Each row below holds a small network's activations on one record, seen along a few directions.
Records have a field called Depa. Each example row is followed by its value.
Records without Depa are marked missing.
The largest differences between rows may come from other fields.
In the rows, 500 means zero.
Strong random noise was added to every row along 8 fixed directions; ignore it. To show where, here is one row again and again, with new noise each time:
[580 520 570 702 537 314 436 573 399 526 623 515 489 382 372 617 444 313
 397 703 481 578 564 489 327]
[462 639 462 415 384 695 602 435 418 485 285 322 537 523 415 388 116 474
 551 529 601 594 546 207 502]
[418 503 519 518 366 431 402 522 319 444 471 437 622 412 478 409 420 600
 583 407 650 539 399 557 663]
[530 670 422 208 588 596 477 573 770 552 461 652 627 542 622 551 506 505
 557 565 547 340 444 432 388]
[549 371 527 357 605 543 384 554 598 471 528 716 422 462 481 437 739 632
 526 640 449 438 503 478 625]
[444 616 466 352 582 682 567 534 625 482 328 579 579 544 443 451 379 504
 489 684 421 506 556 284 527]
[448 464 538 399 563 542 468 495 502 450 469 613 514 461 281 427 494 694
 442 681 415 649 563 473 600]
[402 499 525 653 461 506 484 670 423 510 444 573 793 530 488 534 275 203
 455 645 209 379 444 353 503]
[389 671 438 769 736 390 536 791 681 410 397 697 734 442 739 609 838 215
 501 788 448 310 478 511 568]
[392 695 466 436 501 561 469 565 491 429 285 473 595 446 658 399 497 539
 636 429 759 425 418 409 724]

[572 396 493 450 272 545 543 384 424 499 494 320 433 503 483 328 472 700
 654 384 778 568 537 499 462] : k5
[519 361 507 494 440 681 608 457 526 480 389 495 465 586 416 335 441 553
 543 631 413 508 610 287 515] : k1
[629 551 444 462 595 446 505 436 585 541 640 479 379 449 432 678 537 463
 406 587 540 604 547 552 256] : k7
[422 554 428 637 387 308 594 481 480 432 551 376 650 460 457 481 651 717
 552 468 732 685 519 835 445] : k4
[697 645 624 173 709 430 298 461 661 637 639 717 219 428 476 603 542 598
 423 492 640 449 547 485 341] : k6
[493 554 428 545 461 642 654 504 533 410 300 404 465 492 526 325 524 530
 610 666 676 559 614 299 558] : k8
[655 295 449 725 381 414 495 452 376 499 657 344 350 467 568 566 614 331
 535 453 526 481 472 549 401] : missing
[486 567 458 591 558 441 513 506 520 469 494 470 473 470 559 556 633 479
 489 495 574 523 488 581 533] : missing
[380 618 390 537 432 469 537 564 486 496 502 432 812 544 591 647 302 321
 492 398 375 420 327 589 435] : k2
[499 538 329 753 454 480 719 516 559 404 430 305 482 526 740 513 744 370
 617 485 674 456 514 577 466] : k6
[509 395 459 538 429 509 644 367 450 421 559 393 471 469 202 426 402 684
 429 726 445 829 641 516 400] : k8
[696 326 528 505 345 521 483 476 504 593 599 439 385 543 600 456 524 414
 610 435 592 359 528 426 314] : k5
[546 449 403 639 511 503 549 525 500 441 515 444 495 466 536 558 574 346
 511 626 472 503 492 458 450] : k2
[561 461 575 477 652 544 464 421 471 476 461 531 196 441 397 445 628 640
 436 558 560 607 616 411 651] : k9
[507 493 507 423 595 609 446 560 558 537 474 631 547 533 471 568 405 342
 428 615 271 416 481 340 483] : k3
[558 480 415 386 528 572 557 483 670 410 416 524 399 476 692 335 826 718
 692 525 799 418 504 474 617] : k9
[521 358 588 771 483 381 389 594 312 441 524 522 444 361 540 445 673 377
 536 590 557 460 496 462 666] : k7
[524 480 416 471 298 499 669 343 477 500 540 274 499 555 420 447 340 647
 562 392 632 645 530 577 308] : k1
[557 370 491 374 445 619 480 468 522 563 529 528 486 598 488 503 385 461
 490 428 300 415 480 432 454] : k4
[581 281 457 424 478 471 352 486 489 497 703 571 520 467 510 604 583 464
 492 488 338 423 343 589 476] : k3

Here are new rows. What is Depa for each?
[529 341 536 663 552 512 490 682 574 510 499 696 588 556 606 479 678 285
 511 699 260 265 518 384 515] : k9
[520 423 465 420 455 598 607 477 614 527 513 542 584 595 432 464 382 483
 477 631 301 509 565 417 355] : k4
[500 420 376 280 384 635 526 309 489 445 491 360 435 524 435 426 477 788
 575 340 609 638 426 569 587] : missing
[635 216 457 501 407 581 528 371 421 462 604 414 315 475 331 440 536 586
 500 602 445 656 568 446 452] : k7
[446 391 297 790 338 516 756 500 459 366 464 270 608 534 631 473 565 327
 616 573 467 516 462 509 462] : k2
[374 458 622 504 555 562 380 606 386 502 394 631 522 534 548 448 442 410
 457 396 255 350 434 416 803] : k8
[397 617 598 585 407 401 434 585 410 507 387 461 621 467 652 384 548 556
 624 309 795 409 466 575 646] : k5
[507 368 392 604 344 406 591 537 558 469 629 490 735 530 478 493 595 546
 561 613 449 517 480 689 323] : k6
[539 498 553 446 687 653 533 545 645 521 417 694 422 552 434 492 476 383
 397 777 241 448 633 233 490] : k6
[598 249 492 428 419 591 366 424 359 517 617 474 390 501 439 540 381 414
 482 411 305 454 389 417 526] : k3
